These are the activations of a small neural network, seen along a few directions. Each row is one input.
In each table, some parts of the input vary, and every possible input appears once, in random order.
Descriptions start from the smaller parts, as in this example, which fits no table here: one of 3 separate values, together with either a single point or one of 9 places around a ring or (one of 4 places along a line, together with one of 8 places around a ring).
Shared parts are said once, and a part with two or three values counts as separate values.
In the rows, 128 means zero.

Other details of the inputs vary at random and push rows far along two fixed directions, the same in every table; ignore that.

Rows:
r1: [ 83 143 175 154 157 121 174 186 130 119 116]
r2: [155 135 133 123 123 139 168 154 143 148 102]
r3: [111 122 138 187 181 123 131 147 127 123 148]
r4: [142 120 115 128  80 110  82  73 131 133 172]
r5: [183 120  90  67 131 160 178 151 134 168  87]
r6: [116 110  94 116 131 150 121 120 135 138 120]
r7: [168 122 122 120 129 126 142 161 137 138 105]
r8: [ 97 159 188 170  93  79 121  94 116 124 172]
r9: [ 89 149 173 163 118  79  77 114 131  87 167]
r10: [ 82 138 183 158  97  66 105 109 119  97 160]
r11: [150 113 106 137 124 117 141 116 128 149 104]
r12: [138 126  79 117 132 177 162 146  76  78 120]
r13: [115 137 138 111  61 134  81  77 145 122 156]
r14: [111 147 148 160 189 128 148 187 130 125 159]
r15: [164 112 112 129 142 124 143 160 130 142 101]
r16: [185 128 102  72 115 184 147 125 141 170 101]
r17: [157 115  94  51 130 165 172 151 136 153  73]
r18: [162 129 131  98  53 109  66  41 123 138 167]
r19: [194 138  96  81  45 154  65  45 164 144 131]
r20: [110 137 139 167 179 117 129 160 124 125 163]
r21: [142 119 107 111 138 130 112 132 145 118 104]
r22: [208 101  84  86  62 137  69  43 157 134 125]
r23: [ 83 132 142 152 196 129 140 182 126 113 142]
r24: [ 79 147 175 139 155 139 143 158 116 128 146]
r25: [ 82 154 160 151 179 149 144 185 139 116 139]
r26: [163 111  95  49 142 181 157 150 137 153  85]
r27: [148 122  89 133 163 153 128 134 138 148 118]
r28: [171 119 102  75 122 178 157 167 158 145  51]
r29: [128 136 167 165  93  88  70  79 135 101 191]
r30: [169 135 116 120 130 126 119 136 148 129 123]
r31: [ 67 134 170 152 109  74 103  97  98 113 168]
r32: [168 126 133 113  35  83  80  47 136 127 145]
r33: [107 142 163 154 172 101 187 178 113 134 140]
r34: [176 126  56  72 121 209 178 154  95  90  89]
r35: [169  93  71  88 143 181 129 121 157 137  72]
r36: [ 80 121 145 166 158 101 148 149 116 121 116]
r37: [143 118 106 127 129 118 150 105 121 154 108]
r38: [110 125 142 189 164 101 135 161 113 132 128]
r39: [181 104  88  64 145 185 150 154 166 131  77]
r40: [164 116 123 122  42  78  75  39 130 130 143]
r41: [143 151 106 113  22 158  83  42  88  66 153]
r42: [118 148 170 174 141 113 143 174 127 128 134]
r43: [105 138 146 156 172 128 160 188 126 132 166]
r44: [122 110 103 103 145 151 141 152 137 134 122]
r45: [112 116 123 117  92 119  74  55 112 133 142]
r46: [158 107  60  81 164 189 141 144 152 149  71]
r47: [ 83 124 152 138 185 128 151 171 104 129 141]
r48: [116 141 156 108  56 105 103  61 133 123 131]
r49: [ 87 121 153 152 170 102 167 179 118 117 118]
r50: [ 93 127 126 179 187 131 155 173 118 142 154]
r51: [ 86 143 153 145 189 133 143 188 132 110 145]
r52: [141 118 127 105 133 132 140 166 139 124  90]
r53: [ 72 126 144 156 180 110 172 158 108 130 113]
r54: [163 115  39  96 131 210 168 135  85  98  82]
r55: [ 94 121 154 158 156  99 132 170 118 111 122]
r56: [179 132 100  73 103 168 163 126 140 171  89]
r57: [ 91 134 157 180 128  91  90  85  95 133 184]
r58: [202 112  68  89 153 161 147 154 155 152  77]
r59: [ 84 138 167 135 150  99 163 155 116 117 132]
r60: [120 126 130 104  70 118  79  80 139 116 162]
r61: [109 136 131 190 199 116 143 176 124 129 131]
r62: [155 106  80  68  50 131  84  31 128 150  96]
r63: [116 146 168 174 160 135 140 162 141 119 155]
r64: [130 107 106 127 146 136 134 149 131 134  78]
r65: [183 109  79  72 123 152 161 127 128 170  89]
r66: [156 152 140 139  72 111  72  76 150 122 148]
r67: [107 152 164 161  71 105  79  80 132 123 198]
r68: [ 93 141 171 157 158 141 133 161 144 104 141]
r69: [ 78 137 152 184 130  83  71  97 122  98 155]
r70: [ 99 135 147 167  88  75  86  57  98 135 171]
r71: [130 147 144 123  71 117  66  76 152 107 134]
r72: [113 134 160 157  83  59  97  62 107 122 174]
r73: [163 102  83  58 138 155 179 141 138 152  60]
r74: [ 95 118 150 158 191 129 144 177 131 104 137]
r75: [107 129 151 155 172 115 142 153 102 140 163]
r76: [ 74 150 173 139 141 124 157 157 115 129 134]
Each input here is: one of 4 places along a line, together with either a single point or (one of 2 separate values, together with one of 9 places around a ring).
Changing only the place on the line of 4 turns r30 into r61. The same change can be made to r51. Which row results? -> r46
Changing only the place on the line of 4 turns r41 into r34. The same change can be made to r76. Which row results? -> r17
Change only the choice among 2 separate values in r70. List by row number the other rows that result. -> r62
Change only the choice among 2 separate values in r6. List by row number the other rows that result. -> r50

Rows:
r77: [104 153 163 164 143  90 145 163 110  99 110]
r78: [ 97 125 131 188 190 115 120 139 139 133 146]
r79: [189 115  93  75 135 140 203 142 127 166  84]
r80: [192 118 102  49 140 217 196 189 176 155  50]
r81: [ 89 139  92  92 130 214 148 135  76  73 138]
r82: [203  82  50  73 199 192 149 177 163 160  50]
r83: [146 108  96  62 149 176 159 149 152 189  84]
r84: [132 148 156 181 151 117 137 170 125 127 166]
r85: [139 136 139  87  27 104  58  24 139 162 164]
r86: [ 78 126 164 172  67  43  66  77 121  77 162]
r87: [130 154 146  99 129 146 129 155 151 120 100]
r88: [209 118  93 109 138 186 156 162 165 139  88]
r89: [ 64 137 108 156 144 159 163 143  37  53 147]
r90: [154 109  93  56  51 142  63  17 173 154 101]
r91: [146 113 102 140 162 137 126 138 134 169 132]
r92: [141 106 115 112  33  76  64  14 114 152 135]
r93: [106 125 133 178 167 111 112 172 149  98 150]
r94: [246 114  62  59  70 153 108  54 159 169 122]
r95: [103 107 155 146  68  48  40  32 109 101 146]
r96: [ 75 158 199 156 181 105 178 178 120 136 183]
r97: [ 70 126 162 182  89  48  74  43 112 111 158]
r98: [166 131 135 112   5  81  78  34 119 125 138]
r99: [ 95 135 155 165 148  85 166 152  95 153 141]
r100: [202 134  82 100 151 174 137 165 160 134  74]
r101: [ 62 148 113 195 191 177 148 173  53  51 188]
r102: [151 124 140 132 113 128 165 147 129 118  94]
r103: [118 141 142 180 170 110 135 156 118 158 171]
r104: [136 144 151 101 115 148 151 157 143 145 125]
r105: [ 48 126 188 158 204 107 128 182 126 115 143]
r106: [ 47 139 180 162 176 109 139 199 145  97 150]
What is each input in this table made of? -> one of 3 separate values, together with either a single point or one of 9 places around a ring
Changing only the choice among 3 separate values turns r101 into r89. The same change can be made to r84. Which row results? -> r98
